Here are a small network's activations along a few directions, averaged over the inputs that share one value of a field.
Values that are neighbours, or in one group, have similar rows; names and order tell nothing.
Random noise pushes rows far along 2 fixed directions. That doesn't count. These rows show it; they differ only by the noise:
[ 201  275 -156   18  113 -171  -39 -203   74  142  281  -71   98  280]
[-268  -37 -209 -152   33 -129 -173 -129  121  223   -8  324  190  219]
[ 398  215  -89  124  156 -248   27 -184   13  141  359  -64   60  219]
[ 394  -29  -31  166  166 -322   38 -120  -37  185  301  158   61  107]


Field B:
b4: [ 795 -196  442  111  353   56  358 -204 -292    9  612 -169  -55 -231]
b10: [  99  180 -131   72  224 -255  125   19   21  -85  205 -415 -266  450]
b8: [ 670 -149  318  319  -44 -417 -129   33 -216  -54  275  339  102 -360]
b13: [-261  401 -271 -301   30   17 -224 -241  288  197   96  -84  146  395]
b9: [ 634  452 -114  379   18 -284  316  300  -90 -280  223 -573 -384  158]
b2: [-130 -117  330  224  -80  138   43  251  -25 -167 -144  155 -140 -569]
b7: [-172  475 -175 -211 -273  -57 -248  171   61 -212 -161 -219   39   -6]
b1: [ 304  252   66  287   71   86 -187 -216  -79 -263  -77  -89  -59 -208]
b14: [ -48  382  130 -304  -58  319  300 -141 -126  -63  104 -436 -146  507]
b6: [-348  255 -203 -214 -366  476  140  171 -136 -106 -146 -439 -204  112]
b12: [-546  261  -41  -51 -256  407 -178  103  404 -235 -324 -589   30  336]
b11: [ 220  327 -105  110  290  287  -13 -247  221   55   73 -296  -74  170]
b3: [ 217  267   41 -128  -17  208   63 -220  -97 -212  293 -327  250 -300]
b15: [ 287  397  -76  311  335  120  280  -77  115   63  157 -948 -101  353]
b5: [-155 -122   60 -279 -398  175   62   57  -35  -81 -250   33    6 -430]
A value of B combines one of 3 hidden first parts with one of 5 second parts; all combinations occur once.
Question: b6 and b14 share the first part; b6 and b12 share the second. Which value has the first part of b12 and the second part of b14?
Answer: b15
Question: b1 and b11 share the first part; b1 and b3 share the second. Which value has the first part of b3 and the second part of b11?
Answer: b4

Field Y:
y5: [  10  152  103  104 -122  -72  231  451 -103 -287  -73 -506 -348  347]
y4: [ 950  362   44  286  204 -517  -70 -298  -45  -76  697  -57  125  -24]
y15: [ 430 -538  469  517 -149  -62  408  433 -355 -259  -48  302 -258 -561]
y7: [ 399  255  305  -23  208  453   22 -353  -10   -1  347 -380  204 -146]
y1: [-410  695  -69 -550 -475  457 -144 -160  -32 -204  -28 -151  -89 -135]
y2: [  88  406 -289   90  220 -392 -206 -188  324  115   80   74  -41  512]
y9: [-439 -211 -239 -493 -413 -131  128  372   59  228  -60   98   73  310]
y6: [ 356  -54  122  508   -4 -267  -23  297   67 -261  -13  -94   28 -675]
y3: [ 176  224   17  180  187  476  370 -275   24  -67  -94 -683   -7   -2]
y14: [-326 -593  248 -212  225  -75  -45 -173 -110  362   55  709  323  -89]
y8: [ 283   97   56   41 -166  -69 -385 -283   83  -82    3    5  273 -434]
y12: [ 387  -82   -7  324  413  210  272   21   22   26  109 -487 -421  318]
y10: [ 380  457 -109  151  332  -28  229 -420  129  175  560 -707 -188  716]
y13: [  77  493 -253 -549 -214  -17  126  -58 -310 -179  236 -216  -46   74]
y11: [-131 -572  -55  510  150 -286 -254  383  -54  194 -481  570  -63 -100]
A value of Y combines one of 3 hidden first parts with one of 5 second parts; all combinations occur once.
Question: y10 and y14 share the first part; y10 and y9 share the second. Which value has the first part of y9 and the second part of y14?
Answer: y13
Question: y3 and y12 share the first part; y3 and y15 share the second. Which value has the first part of y15 and the second part of y12?
Answer: y5
